grid =
array([-.31,  .34,  .89,  .33, -.07, -.43,  .21,  .33, -.04,  .27, -.29,
        .44, -.14, -.02,  .14,  .31])
The 4th entry from the end: -.14
Read off the entry just right of -.04.
A: .27
The last entry: .31
The entry just right of -.02: .14
The entry just right of the largest entry is .33
The third smallest entry is -.29
The 1st entry from the left -> -.31
Read off the entry just left of the smallest entry.
A: -.07
The 2nd entry from the left -> .34
The entry just left of .14: -.02
Read off the 3rd entry.
A: .89

Questions about the array below. Rows and columns are numbered from 1.
1) Read off the smallest entry.
2) Read off the entry at row 1, column 1.
3) Read off the bottom-left entry.
4) Read off the top entry of the column that holds the largest entry.
5) Read off the entry at row 1, column 2.
6) Read off the entry in row 1 and column 3.
7) Read off the bottom-right entry.
8) Read off the entry directly below the largest entry.
.06	.68	-.61	-.14	.81
-.05	.11	-.81	-.25	-.44
.16	.44	-.40	-.03	.03
.14	-.27	.03	.16	.29
-.12	-.39	.43	.33	.31
.06	.27	.24	.25	-.53
-.18	.67	-.18	.06	.29
1) -.81
2) .06
3) -.18
4) .81
5) .68
6) -.61
7) .29
8) -.44

[[6913 4815 5311 4464 7561 1255 9767]
 [4131 6256 9301 7058 6639 6792 6293]
 [4495 5301 4525 6743 4616 5704 6043]
 [4012 6405 8934 7190 6583 6679 6403]
 [6087 5955 5197 3977 5346 5722 4087]
 [2747 3580 3947 8285 3871 5596 7287]
 [8480 6024 3908 5371 2518 5646 7558]
 [3192 4190 4221 5603 5501 5716 4397]
 [4956 6068 8494 6923 6137 5904 6239]
 [5805 4193 4353 5012 4868 3779 6329]
 [4317 5781 9062 7581 6605 6561 6736]
 [3993 4560 5376 5474 5855 6740 6864]]
Indices start at 1.
The entry in row 1 and column 3 is 5311
What is the entry just right of the smallest entry?
A: 9767
What is the entry just left of 2518?
A: 5371
What is the bottom-right entry?
A: 6864
What is the entry just right of 2747?
A: 3580
The entry in row 3 and column 1 is 4495
The entry in the top-left corner: 6913
The entry at row 2, column 1 is 4131
What is the entry at row 2, column 2?
A: 6256
What is the entry just right of 3977?
A: 5346
What is the entry at row 1, column 2?
A: 4815
What is the entry directly below 5646?
A: 5716
The entry just left of the smallest entry is 7561
The entry directly above 5371 -> 8285
The top entry of the column that holds the smallest entry -> 1255
The entry just left of 7190 -> 8934
What is the entry directly above 8480?
A: 2747
The entry directly below 5704 is 6679
The bottom-left entry: 3993
What is the bottom entry of the column that holds the smallest entry?
A: 6740
What is the entry at row 2, column 3?
A: 9301
What is the entry just right of 9301?
A: 7058
What is the entry just left of 4221?
A: 4190
What is the entry just right of 6561?
A: 6736
The entry just right of 5301 is 4525
The entry directly below 5346 -> 3871
The entry directly below 6405 -> 5955
The entry directly above 5501 is 2518
What is the entry directly above 6679?
A: 5704

M =
-.30	.36	-.26	-.08	.31	-.21	.04	-.58	-.54
-.39	.22	-.33	-.32	.39	.08	.11	.20	-.50
.09	.14	.07	.24	-.08	-.28	-.08	-.77	-.03
-.26	.13	-.22	-.24	.27	.09	.07	.21	-.34
.00	.00	.00	-.01	.00	.00	.00	.00	-.01
.12	-.09	.11	.08	-.13	.01	-.03	.03	.17
.12	-.08	.10	.09	-.12	.01	-.03	.01	.17
-.03	-.05	-.02	-.08	.03	.10	.03	.26	.01
.14	-.32	.13	-.08	-.16	.30	.02	.82	.38
-.02	.23	-.03	.17	.03	-.30	-.04	-.79	-.20
.35	-.27	.31	.23	-.36	.02	-.07	.07	.53
-.18	.00	-.14	-.25	.18	.18	.08	.49	-.15
-.39	.21	-.32	-.33	.39	.07	.10	.19	-.52
-.15	.33	-.14	.07	.16	-.30	-.02	-.81	-.37
-.02	.24	-.03	.16	.04	-.29	-.05	-.79	-.20
Which number is the last entry, reading row by row? -.20
The bottom entry of the column that holds the largest entry: -.79
The bottom-left entry -> -.02
Which number is the top-left entry? -.30
The entry just left of the largest entry: .02
The top entry of the column that holds the smallest entry -> -.58
The second entry, reading row by row -> .36
The 2nd entry on the main diagonal is .22
Which number is the smallest entry? -.81
Which number is the largest entry in the first column? .35
Which number is the entry just right of the smallest entry? -.37
Which number is the smallest entry in the last column? -.54
The fifth entry in reading order: .31
The third entry on the diagonal from the top-right corner: -.08
The first entry of the largest entry's row -> .14
Which number is the largest entry in the last row? .24
The second largest entry -> .53
The entry directly below -.34 -> -.01
Which number is the largest entry? .82
Which number is the third entry on the main diagonal? .07
Which number is the entry just left of the smallest entry? -.02
The entry directly below .20 -> -.77
Which number is the 3rd largest entry? .49
The entry just left of .33 -> -.15
Which number is the entry directly above the smallest entry? .19
The 3rd-last entry, reading row by row -> -.05
Which number is the entry just right of .82? .38
Which number is the entry just left of -.13? .08
The entry just right of -.36: .02
The entry directly above the largest entry: .26
